Each row below holds a small network's activations on one input, seen along a few directions.
In each table, some parts of the input vary, and every possible input appears once, in random order.
Descriptions start from the smaller parts, as in this example, which fits no table here: ring(5) and (point or (values(2) and line(4)) or line(9)).
Shared parts are said once, and a part with two or three values counts as separate values.
(in the rows, 128 means zero)

Other details of the inputs vary at random and push rows far along two fixed directions, the same in every table; ignore that.

Table:
r1: [166 119 137 123 113 151 148 135  93 132 134 108 102 110 166]
r2: [106 113 116 120 145 137 118 138 140 166 132 150 152 148  78]
r3: [159 117 125 128 126 150 139 150  95 123 138 139 116 137 153]
r4: [117 142 126 113 155 129 125 128 150 135 124 136 138 142 118]
r5: [152 121 151 115 116 152 144 130 102 144 139 121 107 120 145]
r6: [100 122 113 112 128 130 129 120 150 137 113 155 149 138  79]
r7: [172 138 122 123 104 144 129 115  88 100 142 128 112 115 178]
r8: [154 147 135 113 129 142 139 134 113 121 124 127 119 126 181]
r9: [ 84 131 127 119 118 123 119 106 132 150 140 133 148 138  90]
r10: [104 130 121 122 155 122 136 117 150 147 104 152 144 138  93]
r11: [116 148 118 117 133 120 147 137 131 135 137 142 155 149 108]
r12: [138 105 126 218 165  50  58 129 203  49 123  82  72  95 132]
r13: [ 82 128 142 121 138 117 135 117 143 158 103 141 143 136  97]
r14: [153 142 158 116 125 148 139 125 105 115 127 117 113 130 185]
r15: [158 125 135 115  91 155 151 126  83 101 110 125 116 114 175]
r16: [106 120 112 127 143 124 136 141 149 159 140 135 123 131  86]
r17: [101 126 120 121 144 114 139 122 142 149 106 143 144 126 115]
r18: [ 99 116 139 122 113 129 130 117 136 127 120 133 139 123 108]
r19: [110 120 116 111 148 133 133 130 150 172 135 142 137 136  72]
r20: [138 119 128 211 164  60  51 136 212  53 141  71  73 105 143]
r21: [179 152 137 118 107 141 147 134  91 112 134 129 132 131 179]
r22: [ 97 112 115 127 135 130 120 142 138 171 133 142 154 135  93]
r23: [105 113 143 121 126 142 124 138 117 162 136 135 143 139 106]
r24: [151 147 155 122 112 140 144 125 102 120 139 122 138 134 155]
r25: [140 147 140 116 121 146 143 133 108 125 116 114 120 131 174]
r26: [ 92 119 112 117 119 118 125 127 148 136 115 143 148 122  95]
r27: [162 127 142 127 121 135 149 124  89 103 102 117 108 115 188]
r28: [167 144 116 121 108 155 148 119  81 100 143 141 110 130 169]
r29: [188 153 139 117 123 151 148 127  92 101 137 135 134 131 167]
r30: [103 142 127 123 121 111 134 130 136 146 128 118 161 142 106]
r31: [149 135 125 125 100 139 130 114  89 108 134 115 118 121 162]
r32: [138  95 119 214 138  61  53 128 203  36 134  82  76  92 125]
r33: [ 99 119 114 114 135 126 135 135 148 181 135 136 139 127  85]
r34: [100 137 106 116 132 129 120 107 141 147 136 150 151 143  78]
r35: [ 93 110 123 132 129 126 116 144 131 161 128 122 147 133  96]
Each input here is: line(5) and (values(2) or ring(5)).
Changing only the line(5) part turns r26 into r32. The same change can be made to r33. Which row results? -> r16
Which other rows does r19 become when the values(2) part takes its other values? List them by row number. -> r2
A walk changes only the line(5) part. It starts at r24 and steps to r30. List the rest of the walk in order. -> r21, r11, r29

Table:
r36: [136 141 139 134 168 120 133 119 160 125 111 133 112 130 117]
r37: [128 106  99 134 137 123 108 142 145 159 159 139 149 130  69]
r38: [109 146 104 134 125 100 134 124 160 100 133 131 133 142 117]
r39: [145 144 136 137 165 127 139 137 128 119 115 140 119 145 156]
r40: [ 80  94 123 160 123  88  85 115 156 132 125  92 111 101  97]
r41: [159 158 105 122 124 122 135 120 126  96 120 131 140 125 161]
r42: [ 81 104 128 155 119  86  79 109 163  93 114 117 134 114  94]
r43: [183 137 159 128  74 148 147 122  68  65 127 124 114 123 196]
r44: [131 126 151 132 139 140 124 152 123 144 127 114 119 131 163]
r45: [145 130 138 115 100 135 143 120  79 149 128 118 134 111 162]
r46: [100  92 135 154 144 112  91 143 175 139 112 100 108 111 118]
r47: [165 112 130 165 157 113 114 130 142  81 103 125  81 107 168]
r48: [222 112 124 136 100 172 146 150  69  96 169 130  86 121 169]
r49: [134 139 147 134 108 131 113 117 104  90 127 122 140 137 157]
r50: [ 89 180  99  57 129 162 188 121  96 172 116 186 187 181 118]
r51: [111 126 146 130 117 116 114 101 133 144 137 104 114 112 119]
r52: [ 95 137 144 124 119 118 108  98 150 115 125 126 151 126  99]
r53: [141 149 125  93 148 147 185 137 107 167  96 165 156 152 126]
r54: [128 129  98 152 133 100  99 117 164  71 116 119 108 113 139]
r55: [ 84 128 132 139 129 109 107 123 126 153 137 104 137 127 113]
r56: [116 161 112 120 141 112 119 106 166 106 129 130 130 130 115]
r57: [ 86 111 139 132 136 119 132 155 162 163 129 117 133 131 101]
r58: [180 116 126 130 128 148 111 127 119 122 168 133  98 121 121]
r59: [119 122 152 127 142 135 124 137 156 153 127 108 114 116 122]
r60: [ 96 128 134  86 135 149 160 152 125 205 112 141 171 141 107]
r61: [122  85  95 154 137 123  89 137 154 134 152 134 111 117  73]
r62: [129 132 137 127 100 117 122 112 119 110 115 124 161 131 127]
r63: [179 127 151 132  82 150 155 132  59 102 140  99  91 104 199]
r64: [132 135 131 126 151 130 167 142 129 128 116 148 125 136 131]
r65: [115 133 103  70 130 189 171 142  77 205 157 187 173 175  86]
Changing only one part turns r63 into r55. The same change can be made to r57. Which row results? -> r44
What is each input in this table made of? -> values(5) and (point or ring(5))
List by row number the other rows that have the values(5) part in common with r61. -> r40, r42, r46, r47, r54
List by row number the other rows that have the values(5) part in common with r37. -> r41, r45, r53, r60, r62
